[6, -35, 30, -6, 20, 7, 1] ans = 6, 1

[-11, 0, -13, -25, 7] ans = -11, 7

[7, -22, -31, -4, -6] ans = 7, -6

[[-7, 10, -27, 2],
 [-23, 2, 10, 31]] ans = -7, 31

[0, -5, 1, 28, 3, -5, -4] ans = 0, -4

[-15, 3, -24, -22, 21, -1] ans = -15, -1

[10, 16, -13, -25, -17] ans = 10, -17

[27, -15, 19, -21, 5, 13] ans = 27, 13
---
[[ 134.409   58.366  101.306   34.731]
 [-125.944  -65.086   83.281   82.341]
 [ 221.303  -64.428   35.671  -67.172]] Answer: 83.281

[[  -8.85   59.09  140.62  101.58]
 [  40.98 -180.88 -166.39   52.13]] Answer: -166.39

[[ 0.9  0.0 -1.1  1.8]
 [ 0.5  1.3  0.5  0.9]] Answer: 0.5

[[-0.05 -0.04  0.15 -0.11]
 [-0.01 -0.03  0.18 -0.11]] Answer: 0.18

[[ 14.17  12.82   2.07  -0.05]
 [-17.06 -17.89   9.71   0.83]] Answer: 9.71

[[ -52.28  172.68 -174.04  -36.35]
 [ -55.56  204.91 -191.29   42.60]] Answer: -191.29
---
[[-23  19  -9  24 -14 -18  18]
 [-27  22 -18  17 -10 -24  23]] 24, -27

[ 0  2 28 -2  2] 28, -2

[[  3   2  -1  27 -17   6   8]
 [ -8  14   0   7   0  22   0]
 [  1   7   3 -15  -3  11  -6]] 27, -17

[[-13  21   8   2 -27  12]
 [ -9  -8  10 -18   8   7]] 21, -27

[ -1 -34  -4  11  -3] 11, -34

[ 17  -3  35 -11   2   4] 35, -11

[  8 -28  13  32] 32, -28
---
[-13  17 -27  10   9] ==> 9

[ 17  -6  20 -10 -32  25] ==> -6

[  0 -17  -5  14 -24 -30   4] ==> -17

[[  3 -31  22  -5   9]
 [  6  22 -19  17   0]] ==> -5

[ 9 20 25 17] ==> 20

[ 17 -10  19   2 -15  29] ==> 2

[ 15  27 -10  25 -20 -14  19] ==> -10

[  0  -7   5 -30] ==> 0

[  7  20 -11 -34  21] ==> 7
---
[[-27 -18 -19 -22  13]
 [-25 -17 -18 -20  12]
 [-23 -16 -16 -19  11]] gives -23

[[ 10  -2  22   5 -34   6]
 [ 13 -30  -8 -18  30 -12]
 [-15 -22  -1  33  15  27]] gives -15

[[-10   9   0   5]
 [ 28  28 -11 -17]
 [-13  -3 -27 -16]] gives -13

[[ -3  -5  -3 -12 -13]
 [-23  -5 -13 -28 -18]
 [ 14   1   7  12   5]] gives 14

[[  7  -4 -33  -4   6  27]
 [ -8  -6 -33 -19   3  24]
 [-30   2 -33   0  -4  18]] gives -30

[[-24  -1   0 -25   5 -22]
 [ -9  21 -13   2 -16  16]
 [ 21 -11  25 -10  15 -18]] gives 21

[[ 24  13  25  24 -11  14]
 [-24 -13 -25 -24  11 -14]
 [ 17  -3  18  17   2  -3]] gives 17

[[-17 -31 -22 -31 -16]
 [-11 -25 -23 -25 -17]
 [ -9 -21 -22 -21 -17]] gives -9
---
4,5,4,4,5,1
2,1,9,2,4,4
3,2,4,4,5,3
: 1

11,390,710,704,710,674
740,376,90,102,93,115
362,528,927,911,921,895
: 674

29,24,32,-50,23
21,-7,23,-42,-7
-41,-17,-43,25,-16
: 23

32,39,53,83,82
65,20,43,66,65
37,64,39,12,13
: 82

-4,-37,-9,-6,-4,-5,7
-7,-36,6,2,-8,-2,-11
0,-10,19,-10,-5,-3,31
: 7

16,8,16,28,46,13
-8,2,-8,-12,33,-4
-3,-11,-3,9,-29,21
: 13
---
[[ 18 -19  21 -23  18   7]
 [ 19  21 -22  21  21 -26]
 [ 18 -19  22 -23  18   7]] gives -22

[[  4  12  -7  31  25  -8]
 [-10   4   6  30  10 -19]] gives -7

[[-16  34 -25 -16]
 [-10 -11  17 -10]
 [ -9  34 -25  -9]] gives 17

[[-25   2  18 -32  -5  -3  32]
 [ -6  19  -5  -7 -14  -6  17]] gives 18

[[ 16  14  -9   1  23  21   1]
 [  1   2  12 -28  26 -30 -10]] gives -9

[[  3 -10   7 -30 -25]
 [ 11  -5 -25  -7  10]] gives 7
